A small network was trained on made-up records. Each row is its average activation on records with the value named, seen along a few directions.
Related values have similar rows: they may be neighbours, one step apart, or belong to one group.
Random noise pushes rows far along 5 fixed directions. That doesn't count. These rows show it; they differ only by the noise:
[-384  197 -386  -34  -61  189  169   11  102  246 -324  348 -382  450
  686  -17  634 -459  116  510  212]
[ 736 -123 -134  483  117   50  254  146  687   94  231   75 -233   38
  127  111  372   16  165  -13   47]
[ 247  173 -140 -304   42 -185 -120  261  417 -128  371 -123  516    0
  -27 -141 -425  307  -45 -503  -55]
[ 258  -60  -19   89   94 -331  228    8 -305 -272  219  -98 -178 -339
  202  171 -101  115 -245  -45  -55]
[ 208  -36  218  638  207 -325  131  -66 -370 -219   24  -53 -614  -47
   97  150  371 -286 -347  541  -72]
[ 284 -298  -97  -21 -172   94  161  -14  188  228  -21  -14  146 -239
  -45  333  -32   75  230 -385    5]
[ -71 -120  163   44 -135   -6 -210  -21    5  200 -162 -101  230   49
 -325  172  -62 -158   41 -142  -83]


Field Zik:
d10: [-126  119   59  -47   12   44   -4 -159 -524 -357  189  -71 -247 -105
  -39 -165  -40  161  -90  184  -28]
d4: [-174   80   68 -135   -7  107   10 -111 -418 -255  167  -73 -206 -136
 -123 -175  -97  196  -20  126  -11]
d7: [ 407 -121 -108  235  248 -110  270  155  453   55   27  173 -250   54
  179  -19  230  -59   76  322  175]
d9: [-244 -246  112 -175 -155  327   52 -201 -402    9 -109  -45  -90 -282
 -222  -20 -205  279  196 -182  -21]
d1: [-314   29 -279 -384 -122   89  317 -218 -512 -126   27   68   14 -377
  433   52 -251  250   41 -257   47]
d3: [-280   64 -197 -279 -142  207   82  -14  114  362 -300  210  169  111
  298   64  199 -137  201  -32  136]
d8: [-200  101  -55  130   35  -97   79  -52 -315  -27 -196  101 -407  150
  329   56  285 -373 -180  347   27]
d6: [-154   96  200 -459  139 -350 -313  122  -92 -233  -13   -7  367   10
 -233 -171 -502   81 -234  -58  -16]
d2: [-622  424  287  -21   46  -76 -626  123  173   75 -265  -76  327  712
 -235 -380   91 -389 -252  422 -109]
d5: [-115 -223  110  168 -165  322 -135 -192  -14  251 -184  -91  181 -117
 -396  102  -70   64  167 -220  -61]
The values of Zik form 4 separate groups.
List the group mates of d6, in the order listed. -> d7
List the group mates of d1, in the order listed. -> d5
List the group mates of d4, in the order listed. -> d10, d9

Field Zir:
z3: [-286   66  149 -527  -26 -225 -270   30 -389 -301  -55  -38  136   57
  -84 -127 -213   55 -180  188   -6]
z4: [-631  -21   45 -304  -23   20  -79 -164 -479  216 -546  274  -71  191
  -13  -34  207 -350  133  674  260]
z2: [ 633 -152  307   92 -110  -59 -308  261  661  214  162 -331  558  -69
 -610  220 -207   94   -9 -706 -258]
z9: [-337  -74  -36 -393 -383  391   89 -191 -169  196  -40 -150  335 -331
  -83  154 -197  274  278 -562 -124]
z5: [ 522 -230    0  412  154 -284  201   60  186  -42  138  -46  -34 -296
  104  254 -125   99 -179 -275  -68]
z1: [ 569 -367  204  113  144  -95   76  167  125  -50  152  -98 -163 -260
 -487   52 -342  172   88 -287  -16]
z6: [ -33 -528  104  167 -409  556   20 -303 -295  497 -300 -139   55 -332
 -550  394  -79   21  438 -518  -59]
z8: [-196  -47  -33  -35 -269  485 -227 -244  178  278 -107   40  402  121
 -371    6  -27   51  405 -255   20]
z7: [  22   58   25  246   22 -130 -124   40  489  116   25  -53  357  182
  -52   70   -1 -119  -32  -48  -91]
The values of Zir form 3 separate groups.
List the group mates of z2, in the order listed. -> z5, z7
List the group mates of z1, in the order listed. -> z3, z4

Field Fivos:
w13: [ 382  -36  -64  -15  386 -377   87  172  119 -463  349    2 -337 -321
    3  -62  -78  327 -187  320   30]
w4: [-463  333 -343 -130 -157  120  148  -17  -10   16  104  -11  -62  -68
  435 -142  206   13  -64   84 -129]
w1: [ -18  166 -450 -281  161 -355  244  162   -1 -206  179  300   22 -145
  895 -129 -143  143 -202 -108  186]
w2: [-127  276   73 -300  260 -281   67  205 -262 -324  -22   87 -381  289
  496 -192 -100 -202 -356  324   55]
w8: [ 128  200  363  -52   62  129 -382   -5 -107 -254  181 -211  274  109
 -512 -216 -386  327  -37 -309 -160]
w17: [  -2  125  183  257   45  -59   -7  154 -135 -119  144 -291 -271  -13
  -28 -215  -19  232 -263   -6 -205]
w3: [-414  -71  -66 -205  -20  152   -5 -236 -402  211 -141  101   44 -139
 -118  -52  -92  -82  208  194  198]
w10: [-129  -20  528  238   89 -214 -224  104 -276   91 -320 -242 -259  126
 -282  -30  346 -408 -366  532 -136]
w15: [ 137   64 -188   61   97 -193  255  160  318  -30   71  204  -22  -14
  429   82  283  -89 -121   29   44]
w9: [ 188 -130  346  237  -99  213 -132 -242 -222 -127  -47  -22  133 -124
 -549   -9    8  182  172  -95  -56]
w7: [ 147 -144   34  513 -171  404  -39 -109  315  134  -54  -16   85  216
 -164  242  308  -52  210  -98  -97]
w11: [ 222 -111 -467  100 -236  147  361 -223  219  206  152   11   60 -268
  195  371   88   47  243 -161   57]
w5: [ 460  266  228  -30  325 -267 -249  256  597 -425  502   81   15  322
 -156 -328  -87   -6 -129  152  -16]
w14: [ 618 -855  292  284   65 -202  257 -262 -494 -182  -71 -192  -42 -677
 -550  339 -612  312   95 -330   -2]
w6: [ 142   85  -52  -33   88 -157  320  -70 -685 -384  350 -214 -479 -483
  236    1 -290  309 -224 -162    6]
w12: [-276 -164 -185 -146 -237 -297   74 -151 -350   55 -170  -67  288 -284
   36  199 -141  173 -177 -140  -54]
w16: [ 510 -244 -244  149  -26  277  299  112  629  554  -44  188  -59   76
  270  419  411 -344  442 -274  145]
The values of Fivos form a ring.
Name the neighbours of w4, in listed order. -> w17, w7
Name the neighbours of w3, in listed order. -> w9, w14
Name the neighbours of w12, in listed order. -> w1, w11
Name the neighbours of w16, in listed order. -> w10, w15

Field Mal:
n3: [ 683   19 -227  264  185   58  174   55  400 -480  807 -165   13 -219
  -22 -300 -295  722   72 -304  -35]
n2: [ 767  -55  237  121  333 -314  209  261  157 -273  262   22 -541 -186
 -121   17  174  -23 -179  266   36]
n7: [-147  -79  246 -378  165 -121 -438  264  386   34 -266  170  199  295
 -392 -259 -398  -51  -44  -67   46]
n6: [ 482   72 -243 -384  294 -305  184  114  478 -297  312  317  333 -128
  309 -180 -120  462   93  133  287]
n5: [-692  -93  305  -13 -485   92 -307 -200 -361  445 -638 -209  209  193
 -116  479  410 -608  -77  156 -238]
n8: [ -78  140 -163 -411  -96  495  -38   61  358  176  196   -4  423  -86
 -212 -352 -387  521  381 -667   29]
n1: [ 267  204  119  531  -74  609 -378  -56  564   55  189  -34 -114  549
 -400 -342  495   -2  261   84  -84]
n4: [ 560  -20  242  723  160 -349 -131  228  343   51  358 -449  267  -14
 -522  103 -351  -77 -223 -475 -291]
n9: [ 364  -29 -376   52    5 -197  236  165  499  139  263  -74  495 -130
  286  169 -268  178   73 -532   10]
The values of Mal form 3 separate groups.
List the group mates of n6, in the order listed. -> n2, n7
List the group mates of n9, in the order listed. -> n5, n4

Field Res:
c8: [-236   80    4 -484  102 -260  -46   47 -302 -215 -166  134  -11  -75
  191  -26 -118   50 -162  223   99]
c10: [ 194  -85   85  262   -4  287  -38   25  258   95   77 -102 -150   84
 -326  -65  118   65  207   13  -36]
c7: [ 236  -45  -80  249   50  -89  136 -182 -213 -146  251  -64  137 -308
  100   76  -47  277  -38  -25   16]
c4: [  19 -197  259   69 -180   39 -107  -18  -38  252  -94 -264  330 -265
 -424  270 -259   26   13 -542 -231]
c3: [ 374   47 -267 -264  237 -338  154  289  385 -295  353  105   96  -84
  451 -119 -213  265 -138  -57   97]
c2: [ 446 -223   14  137  219 -286  575  -98 -432 -371  193  133 -717 -519
  225  133  100  106 -124  295  118]
c11: [ -62 -215  240  158   -3   62  119 -172 -485    3 -191   -1 -447 -195
 -283  147  136 -148  106  300   15]
c12: [ 252  -22  277  445   99 -155 -315   77  187  105   15 -152  212  206
 -437   -1 -122 -173 -177 -141 -121]
c1: [ 216  324 -183 -154  342 -566  108  257  260 -512  447   16  104   31
  386 -226 -366  192 -384  -39   -7]
c6: [-332  -23  286  244   36 -318   97 -182 -920  -76 -248 -179 -322 -269
  139  259  -30 -222 -475  135 -145]
c9: [-370  -62  148 -184 -230  307 -350 -136  -98  127  -68 -143  371  -22
 -473  -38 -333   87  139 -350 -126]
c13: [ 248  351  150  398  268 -203 -342  138  227 -457  508 -236  101  288
 -322 -560 -145  297 -266  111 -149]
c5: [ 446  222  519  515  119 -228 -439  152  241 -264  372 -380   55  270
 -560 -146  179 -124 -343  180 -317]
The values of Res form a line.
Name the neighbours of c4, in listed order. -> c6, c5
Name the neighbours of c8, in listed order. -> c3, c2
Name the neighbours of c13, in listed order. -> c7, c9
